A small network was trained on made-up records. Each row is its average activation on records with the value named, seen along a few directions.
Values that are neighbours, or in one group, have similar rows; names and order tell nothing.
Strong random noise was added to every row along 7 fixed directions; ignore it. To show where, here is one row again and again, with new noise each time:
[ 385  -43 -146  -87  223  839 -372  817  193  441 -510  173 -272 -168
  -19  -52 -140 -316]
[  34 -189  418 -106  108  393 -198 -139  -22 -276   23  -20 -261  -56
 -114 -235   -5 -144]
[-128   24 -421   73 -169 -413  -15   90  153  205    9  110  120   22
 -196  266 -164 -116]
[-216  308    4   10   62 -440  149 -419 -320   77  431 -110  523  380
   -1  268 -271  233]
[-163  361 -210   86   86 -189 -147  248    9  696 -150  -30  139  170
 -123  462 -383   88]
[ 100  291  277   21  206  343 -332  288   -6  370 -340  192 -190  -73
 -157   90 -323  104]
[ 329  145  508  -95   76  185  -24  456 -443  187 -288   93  176  181
  382   54 -104  527]
[ 108  101  242 -115  181  268   36 -149 -292  -45  216 -105  197  283
  166  -94 -148  113]
[-253 -293  427  -58  -88 -374 -115 -186 -186 -358  124  -54  119  -62
 -172  156  144   21]


Values of KUD:
fer: [-205  210  421  -19  284   95 -266 -408 -331   81  340 -142  313 -103
 -202  123   10  237]
terug: [  -4 -118 -514 -114  214    1   40  155    9  -60  161 -174  547  127
    1  307  190 -458]
fides: [-510  -20  -53  175 -198 -888   67  -41  157   35 -270   58   32 -208
  -72  382  215  218]
ded: [   4  155  394  -21   37 -361 -110 -233 -219  -87    7  290   -3  -24
 -109  116 -207  328]
reg: [-110 -262  124 -159  329  512  -22 -404 -137 -232  343 -545 -122  -10
 -213 -286  211 -435]
vutaf: [ -62  698 -308  216   69  421  320 -561   17  435  342 -250 -140  364
  203 -320 -298  117]
beli: [-470   16 -239  184   51 -482   85 -107  193 -104  391  132  558 -319
 -337  429  270 -209]
rapor: [  28  280 -100  -76  343  108  -38  313   -4  156  -48  -37  576   12
   75  176   40  -78]
zari: [-244 -466  -87  -34  143 -260 -171  601 -292  106 -210 -476  387 -242
  152  713  560 -258]
KUD is arranged as a 3 by 3 grid.
Q: List every value one step from zari, in the order listed.
A: terug, fides, reg, vutaf
Q: How many steps from neighbour to neighbour lead from ded to beli, at the fewest?
A: 4

Values of PETOR:
des: [ 188   93 -864    8 -112  181   65  331  361  552   12  218 -177  -91
 -149 -137 -194 -168]
lifu: [ 104  229  310 -156  279  499 -176 -456   17  -62  164 -229 -272  258
 -100 -378 -304 -125]
volu: [-172  513  148   92  235   15  203 -150  -78  260 -167  -77    7  125
  130   84 -175  282]
ras: [-109 -287 -224 -140   51  309  112  372  151  361  -38 -343  -51  296
  394  142   75 -254]
kogo: [ -65 -509  335 -137   99   43 -390  576   14    0 -531 -155 -313  -93
  -17  347  244 -236]
rer: [-195   45  512  -98  293  315  -21 -604 -138 -265  358 -553   96  143
  119  -82  278  -40]
dedu: [-180 -305  -99   96 -118   20   72 -205 -165   35  207 -428   18   17
  220  -38  262  -83]
muda: [  13 -362  278   -1 -102  -78 -149  507 -343  159 -251 -202  -40    9
  -59  352  105   92]
zemot: [ 304  -96  -80  -37 -313 -128  278  372   -3  -34  -40  134  218  151
  468 -215   60  309]
PETOR is arranged as a 3 by 3 grid.
Q: List every value one step from muda, in the order listed.
A: des, lifu
Q: List every value one step from ras, in the order listed.
A: volu, kogo, zemot
A value of PETOR combines one of 3 hidden first parts with one of 3 second parts; all combinations occur once.
Q: Changing only the second part turns lifu into muda. rer has the same second part as lifu; what does that change turn rer into?
A: dedu

Values of GODO:
gogop: [ -93  312 -216  103  144   88  199 -448  -22  337  277 -412  219  224
  200   -7  -85   43]
dav: [-152  383   79   21  324  205 -289  -60  332  264   41    9 -123   67
 -197  118 -307 -128]
tazed: [ 164   80  192  106  -18  414   -1    9  127  440 -267 -131 -530  -12
  220 -334  -38  394]
botot: [ 129  -41  535 -165 -171 -187  146 -451 -527 -470  213  -78   61  333
  230 -257  -45  354]
sop: [-253    0  843  -28 -131 -341   99 -418    0 -487   28  163 -217  -17
  117 -151   63  443]
bakur: [-148 -119  483   72  -99  111 -308 -226  -29 -107  -22  -19 -523 -191
 -460   22  -77  -52]
bel: [ 360  544 -342   92  346  608   95 -102   31  -62  -75  250   40  -71
  155 -367 -124  -89]
rur: [-308   22  186   81  117  134 -345 -167  420  284 -259 -170 -876   23
 -477   18 -395 -258]
reva: [ 493   32   -3 -243  326  564  -98  365  -55 -385 -121  446  262 -182
  -62 -189   31 -280]
nafi: [-233 -422  256   55 -315 -334  -23  342 -241   45 -121  -50   14 -231
  -50  215  303  225]
GODO is arranged as a line.
Q: A walk along GODO starts at sop and steps to its neighbour dav. Put tazed, botot, bakur, reva in the order it reaches them.
A: reva, botot, bakur, tazed
Q: List every value one step from bel, in the order listed.
A: gogop

Values of FIVA:
dife: [  43 -134 -296    7   31  274  -39  468   45   57 -212  -16  149 -372
  -28  101  346 -220]
fid: [-424 -214  806 -125  106   85 -375 -379  -43 -385  201 -105 -242 -154
 -525   72   78 -243]
lomez: [ 483 -256 -169  -12 -271   23  335 -167  -39 -504    7  230 -133  -76
  -36 -345  -34  -56]
saze: [-180   75  197   10  103 -186  -66    1 -255 -127  -45 -137  347 -188
 -236  362  401   27]
sog: [ 315  252 -177   63  -62  222  179  -14  438   57 -301  121 -539  206
  364 -388 -163    3]
vob: [ 199   44  224  -58  -99  144   76   66 -213  -92  257 -146  212  215
  220  -77 -198   30]
mipa: [-295 -185  -54  133 -141   62   73 -136  211  148   31 -232 -367  -73
   10 -140  162  -47]
dazo: [-246  152  950  -12  101 -136  -55 -118 -401  -43   19  203  179   37
  -10   92 -130  567]
feda: [-345  -38  124  -74  294  219   67  -60  104  270  105 -328  105  160
  222  149   17 -103]
tibu: [-287  111 -320  -54   33 -393  181    5 -230  385  -34 -233  -26  336
   68  287 -149   44]
pudez: [ -72 -575 -245 -207  -79 -245  333   47 -392 -232  345 -413  366  306
  241  143  331 -172]
ratuk: [ -13  340   82  257  -53  -26 -330 -157   34  607 -193   49 -392 -177
 -249  -35 -321  252]
gal: [-185 -187 -173 -182   32 -332 -147   83  186   99   97 -426  122  -18
 -210  124  106 -170]
mava: [ -63 -181   70   -3  -77  368  110  -41  217  -62   99  -25 -228  -47
  164 -250   30  -25]
tezu: [-186  338  314  302   27   31 -229 -155   43  576 -477 -527 -522  330
  183  122 -347  350]
sak: [-262 -202  275   54  -35 -735  192 -447 -619 -497  510 -149  403  227
   32  426  232  318]
samul: [ 173  105 -356  139 -232  102  208  -88  356  102 -270 -178 -494  377
  362 -356 -115 -110]
rudek: [-295  135  109    5  250 -194 -175 -218  270 -232  -28  286   30 -308
 -293  195   17 -206]
dod: [ 262  -56  247   70 -186  -19 -135 -101 -120 -363   10  500   17 -519
  -82 -236  176  245]
nade: [  74  366 -251  -22    4 -374  138 -216   27  103  286  212  435  197
 -257  -14 -250  165]
dezu: [  -4  -33  -97 -138  -86  271 -206 -362  523 -204  167  180 -643   53
 -227 -395 -283 -272]
FIVA is arranged as a tree with 4 forks.
Q: How many steps from neighbour to neighbour lead from rudek to tibu, at the fewest?
A: 6
Q: List every value one step from samul, in the order listed.
A: sog, tezu
Q: List every value one step from fid, in the order listed.
A: vob, dazo, pudez, nade, dezu
Q: List every value one step from mipa, in the order listed.
A: dife, mava, dod

Values of KAS:
fub: [ 137  -48 -731  161 -483 -349  351   83  106  284   28   45  -25  283
  -13   98 -205   19]
pelub: [-323 -182  380 -136  155  -22 -226  -13   21 -127  -98  383 -272 -470
 -329   -7  194   96]
zogog: [-221  424  415   64   39   -1  148 -220  110  178 -137 -155   11  148
    5  -53 -165  193]
pilok: [  49  -79 -149   71   71  209 -116 -326  -59 -371  180   46  -15 -103
  -78 -308  203 -171]
mufo: [ 447  178 -140  107  -50   79  -16 -137    2 -307  300  464  294   40
   62 -291 -218   21]
luse: [ 237  150 -396 -150 -225   89   52  578   28  502 -419  116 -203   36
  -20  125 -130  -70]
rigi: [-410   26  572  111  -25  170 -260 -452  -39 -244  196   16 -402  184
 -292  -75 -242  152]
vavo: [ 110 -161  -66 -110  117 -126  143   31 -454  187   26 -226  335  247
   57  171  -91   57]
fuzod: [-115 -562  343 -102 -190  -28  -21  371   97  -46 -348 -248   88 -241
   98  119  472   21]
rol: [ 216 -212 -193   71 -440   32  230  346   50  487 -248 -392 -517  196
  480   -1  134  275]
sif: [  42  329  -63 -131  116  118 -252  366  286  439 -313 -225 -310   81
  -88  -97 -168    6]
rilog: [ -75   76 -108   55  322  -75 -252 -108   79  282  399   40  518  145
 -259  330 -266 -256]
mir: [ 351 -271  -49  -41    9  257   78  471 -184 -400   76  256  584 -419
  266 -103  410  -20]
sapug: [ 164  -55 -757  125 -113  -40   39  326  118  200   63  -35  203 -220
  117  105  163 -265]
mib: [ 281   -7 -498  -98  156  362    7   39  222  -10 -198   10  -43   98
  103  -18   72 -307]
lodav: [ -97  158  340  -19  127   24  148   23 -255  185  169   51  199  -28
  284   61   47  461]
kanid: [ -49  128  327  136 -214 -378  552  128 -130  -20 -211 -114 -387  296
  471   74  -10  472]
kob: [   7   58 -149   55  216 -329  -42 -220  108 -623   76  601  361 -284
 -411  207  -83 -194]
lese: [  98  190 -202   63  268 -194 -135  335 -362   -5 -147  135  628  -27
  137  258  125   12]
kol: [ -21  368   80  -95  110  247  -35 -272   -7  209   23  -32 -207  237
  257 -217 -494  -73]
mag: [ 427  240   21 -183  225  484  -77  434 -166  292  -44  -56  233   90
  104 -123  -87  132]
KAS is arranged as a tree with 4 forks.
Q: List every value one step from pelub, in the order listed.
A: lodav
Q: List every value one step from rilog, in the order listed.
A: mufo
Q: List every value one step from mib, in the order listed.
A: kob, lese
Q: List every value one step from zogog, in the order listed.
A: fuzod
Q: List every value one step from vavo, in the order listed.
A: fub
